These are the activations of a small network on made-up records, seen along a few directions, one row for each record.
After each row come some of the record's fields: LUF, DATU, VIRIB, TIMIM, RUPO.
Not every record has every field; a missing one is left out.
The largest differences between rows may come from other fields.
Random noise pushes rows far along 4 fixed directions. That doesn't count. These rows show it; they differ only by the noise:
[-345 -221  282  -77  -51 -151   86  136    7  120   46 -393 -281 -196
  249   65  177   23  -85  203  114  275]
[ 136   46 -136  -38  227 -159  -65   56 -106 -211    7 -135  155  110
   56 -106 -131  132  -60   47  -66 -109]
[ 172  255 -210  205  384  -76   37  192 -112  -97 -167   -9  255  -57
   83 -313  -39  370  149  -20  128  -53]
[ -57  420 -206   58  359  -17  -42   97 -207   52 -249 -109    4 -254
  162 -419  277  453  248 -239  197  -89]
[ 167  240 -146  -20  232  -70 -175 -130 -160 -242  -45 -116  170   83
   22 -114  -37  158  -96    6  -83 -203]
[ -22   78 -405 -335  368 -274  -59  264 -234  -97  -43 -182  -39   33
  146 -406    9  297  228 -379  -31 -227]

[  11 -147  311  200  -60  131  123  114   53  -43  -13  211  -65  -33
  -64   97 -126 -228 -220  288   98  108] : LUF=tised DATU=vig TIMIM=lipa
[ -71   42  502  499  -40  113   90   86  115   19  -75   42   34 -238
  154   24  -99   73 -123  413  308  104] : LUF=ropel VIRIB=gurap TIMIM=lipa RUPO=sif
[ 188  214  -38  507  -69  226   84 -146   49  -26  -25  224  365   18
 -275  132  -73   30  -20  189   96  113] : LUF=ropel VIRIB=saf TIMIM=lipa RUPO=zinu
[  91 -228  105  -90   39   36  -65   79   -8 -120  110  -46   31  -29
   37  -25 -295  -60  -52   88 -171 -143] : LUF=tised DATU=vig TIMIM=zolo
[ 174  346  132  626 -178  403  -23 -362   54   30 -136  173  251  -61
 -121  330  218  101  -98  363   87  291] : LUF=tised DATU=goz TIMIM=dila
[-141 -205 -249  -70 -176  204 -134  -15   32  382  131  127 -126 -172
 -132  -57  279   97  294 -418   39  -33] : LUF=ropel VIRIB=saf TIMIM=lipa RUPO=zinu
[ -49  250  -10  -13  -13  265 -644 -642 -161   58   46 -126   61 -274
  109   29  187  238 -266  -45 -174 -258] : LUF=tised DATU=puf TIMIM=dila
[ -35  -14 -109 -268  -53  -16 -297 -383 -172  -49  159 -179  -22  193
  -51  127    8  -85 -117  -46 -251 -253] : LUF=ropel VIRIB=saf TIMIM=lipa RUPO=zinu
[-364   16   39 -141 -281   83  -80 -203  -35  363  -36 -213 -310 -244
  111   66  502  140  118 -194  -48  122] : LUF=tised DATU=goz TIMIM=zolo
[ -90   31 -122 -103  -25  -35   20  318   84  243   93  -35 -304  -47
   47   -4  133   -9  132 -245  -14  -22] : LUF=ropel VIRIB=gurap TIMIM=dila RUPO=sif
[  73  133 -180  114    7  133 -109  -51    5  217  -57   54   34 -115
  -86  -93  149  126  221 -116   44  110] : LUF=tised DATU=vig TIMIM=dila
[ -75 -300   21 -311  -26 -283  116  264 -100  -18  145 -119  -93  169
  110   52 -167  -98   41   78 -114   39] : LUF=tised DATU=goz TIMIM=lipa
[ 100  276  -40 -161    3  133 -178 -354  -96 -141  -80  -27  -37  108
 -172   39   42 -222 -105  -90  -79 -308] : LUF=ropel VIRIB=saf TIMIM=zolo RUPO=zinu
[ 129  -91  -50   52  -28 -163 -131 -277  -74  -83   64 -125  309   92
   86  129 -257  204 -100  162 -289   24] : LUF=tised DATU=puf TIMIM=lipa
[ 218   81 -187 -127   59 -154 -275 -389 -146 -134   41  -59  240  177
   37   19 -171  135 -105   64 -372 -228] : LUF=tised DATU=puf TIMIM=lipa
[-372 -313  498  -21 -190  -85  416  360  135  270  -47 -171 -398 -109
  142  171  218 -230  -37  378  249  462] : LUF=tised DATU=goz TIMIM=zolo
[  85 -305 -270   44 -199  303 -287 -180  147   91  362   46   66    7
 -231   97  -83 -149  -78 -213 -178 -100] : LUF=ropel VIRIB=saf TIMIM=dila RUPO=zinu
[  15  277   47   89 -136  113 -328 -696 -104  -89    1  -85  196  -38
   25  239  172  109 -204   56 -292   -9] : LUF=tised DATU=goz TIMIM=lipa
[  92  464 -387 -379  123  -89  -33 -159 -281 -106 -191   43 -150  198
 -106 -212  166  116  211 -457 -105 -271] : LUF=tised DATU=vig TIMIM=zolo
[-113  399  206  188   42   95 -121 -389 -150  183 -202 -123   89 -228
  188   10  373  333    3  152   88   77] : LUF=tised DATU=goz TIMIM=lipa
[-212  436 -387 -702  -67 -122 -314 -593 -413  -14  -26 -231 -292  107
  -33  -88  441  113   79 -601 -271 -340] : LUF=tised DATU=vig TIMIM=lipa
[-174 -592 -117 -691  -81 -218 -181  127  -80 -142  392 -239 -277  195
  131  -17 -219 -260 -247 -252 -267 -302] : LUF=ropel TIMIM=dila
[ -70  330  198  170  246   58  174  348    4  205 -185  140 -135 -303
   20 -261  287  169  233  -94  373  -36] : LUF=ropel VIRIB=gurap TIMIM=zolo RUPO=sif
[  -1   65 -444 -187  127 -168  -35  163 -141  -67  -26   14  -51  -71
   85 -374    0  272  283 -413  -17  -77] : LUF=tised DATU=puf TIMIM=dila
[ -40  -39 -108 -197  336 -342   88  277 -214 -106 -129 -115   74   10
  220 -329 -238  243  122 -122  -35  -85] : LUF=tised DATU=puf TIMIM=lipa
[-124   26   49 -246  -28  233 -313 -210  -26   42  -36 -140 -231 -214
  169  -86    6    1 -156 -160  -62 -241] : LUF=tised DATU=vig TIMIM=dila
[   5  158  590  616  -68  321   37 -340   79  136 -171  -67  251 -368
  121  222  113  209 -217  597  149  291] : LUF=tised DATU=vig TIMIM=zolo
[-100  170  -20 -270  180  171 -144  204   56   43  -21  170 -314 -173
  -34 -249  240 -121   87 -360  218 -474] : LUF=ropel VIRIB=gurap TIMIM=dila RUPO=sif
[-439 -129  148  270  -45   13  237  229   80  504 -200 -189 -301 -542
  280  -91  472  389  348  -76  267  550] : LUF=tised DATU=puf TIMIM=dila
[ 139  169 -313   21  231  153 -221   92  -33  -48  -53  147  297  -68
  -15 -382  -95  300   77 -289  -26 -315] : LUF=tised DATU=goz TIMIM=dila
[  93  456 -403  -65  106  -27  -85  -59  -72  -48 -161   94    2  107
 -166 -108  105   46  321 -453   83 -119] : LUF=ropel VIRIB=gurap TIMIM=dila RUPO=zinu
[-124   71 -116 -143 -120  -29   67  -71   29  177   49   -1 -258   80
 -128   19  221   68  211 -313   55   -9] : LUF=ropel VIRIB=gurap TIMIM=zolo RUPO=zinu
[ 223 -350   76 -359  120  -57 -236  116  -27 -378  208   -8   72  279
    3   -1 -449 -414 -351   53 -281 -396] : LUF=tised DATU=goz TIMIM=dila
[ 182  179  145  302  -12   86   22 -144  161  -72  -61  221  141   52
 -146  127  -50  -44 -109  135  -63  -39] : LUF=ropel VIRIB=gurap TIMIM=zolo RUPO=sif
[ 236   25   98  509 -243  459 -261 -329  201   59  256  201   89  -78
 -235  174  -74 -224 -245  174   40  -57] : LUF=ropel VIRIB=gurap TIMIM=dila RUPO=zinu
[-310  159   58   -3  -32  300 -156    4  -64  495  -75  -52 -401 -670
  158 -215  479   88  235 -514  186   84] : LUF=tised DATU=puf TIMIM=dila
[  46  178   15  147  374 -173  201  231  -50  -40 -260   75  210 -102
  226 -278  -80  357  173  148  144   34] : LUF=tised DATU=goz TIMIM=lipa
[ 428 -114  140   57  113 -141  139  166   79 -455   54  159  285  412
 -117  103 -448 -313 -239  415  -65  -70] : LUF=tised DATU=goz TIMIM=dila
[ 124  200  -70 -489   38 -298 -168 -234 -245 -361   36  -74  -27  474
  -73   85  -85 -317 -213   30 -260 -268] : LUF=tised DATU=goz TIMIM=lipa

Which values does each new row have?
[ 343 -141 -444 -737  -20 -317 -486 -426 -194 -606  216  -91  216  618
 -197   75 -483 -329 -328 -341 -726 -710] : LUF=tised DATU=puf TIMIM=zolo
[ 106  534  -70  397 -147  239  -92 -549  -45   40 -175  185  132   61
 -275  213  254  -27  -74   88   35   -7] : LUF=ropel VIRIB=gurap TIMIM=lipa RUPO=zinu
[ -70 -267   38 -121   59 -124  320  398   44   -7    7  -54  -63  155
   35  -48 -157 -171  117  -25  135   56] : LUF=ropel VIRIB=saf TIMIM=zolo RUPO=zinu
[ 115  278  -70    4  -91  231 -127 -171  -17 -106  -36  166   46   77
  -84  130  100  -76 -142   44   21 -118] : LUF=tised DATU=goz TIMIM=dila
[  52 -233  153  167 -219  200 -374 -367  129  -38  168   21   29 -135
    8  299  -10  -96 -296  258 -232   60] : LUF=tised DATU=puf TIMIM=dila
[-189 -407 -186  -62 -127  -61 -146  -61   90  193  128 -230    0 -233
  294  135  -16  327   85  -78 -230  158] : LUF=tised DATU=puf TIMIM=dila
[ -46  174  254  211   96  228 -248 -251 -101  -28  -95  -37  161 -240
  111  -37  123  117 -142  174   -1 -100] : LUF=tised DATU=goz TIMIM=lipa
[-191  102   11  273   20  170  269  469  101  320 -120   85 -121 -416
  -49 -251  241  136  291 -141  447  359] : LUF=tised DATU=vig TIMIM=dila
[  -5  -33 -136  421  -80   32  416  311  206  341  -42  105  101 -153
   91    2  118  288  425  112  200  510] : LUF=tised DATU=goz TIMIM=dila
[  -2  568  145   65  174  130  -88 -153 -166 -299 -197   34  -68  -78
   -3 -164  243 -133 -140   85  202 -119] : LUF=tised DATU=goz TIMIM=dila
[-205 -314  208 -303   41  137 -271  227   43   29  -14 -111 -384 -220
   94 -156   66 -242 -150 -130   89 -202] : LUF=tised DATU=puf TIMIM=dila
[-592 -190  344 -400   24 -164  233  557 -107  223 -139 -316 -626 -323
  331 -266  275  -59  190 -152  255  163] : LUF=tised DATU=goz TIMIM=zolo
[ -33  -23 -119 -196   -8 -167  -77   16  -47 -148   58   43  -89  279
 -126   27   49 -212  -42 -111 -103 -247] : LUF=ropel VIRIB=gurap TIMIM=lipa RUPO=sif
[ 154 -333   67  295  -30  179   51  260  287   10  130  165  246  -11
   -4   -9 -302   -5 -173  261   31  130] : LUF=tised DATU=goz TIMIM=dila
[  59  -53  297 -163  -65  -79 -103 -252  -73 -284   95 -176  115  183
   21  201 -169 -152 -391  245 -238 -129] : LUF=tised DATU=goz TIMIM=zolo
[-483  133  304  -23 -132   -6  -25 -226  -34  234 -216 -189 -424 -429
  173    8  580   62   38   -4  109  263] : LUF=tised DATU=puf TIMIM=lipa
[-241 -780   50 -371 -206  -36 -309 -101  186  138  394 -332 -168  -55
  231  320 -206 -111 -255  234 -360   40] : LUF=tised DATU=vig TIMIM=dila
[-390  624    2 -422  144  139 -392 -364 -394  154 -297 -298 -438 -503
  177 -442  679  375  146 -610   54 -406] : LUF=tised DATU=puf TIMIM=zolo
[ -22  -19  396  209 -229  213  -76 -486   68  -78  124  -12    7   70
 -125  401   36 -269 -406  421  -19  110] : LUF=ropel VIRIB=saf TIMIM=lipa RUPO=zinu
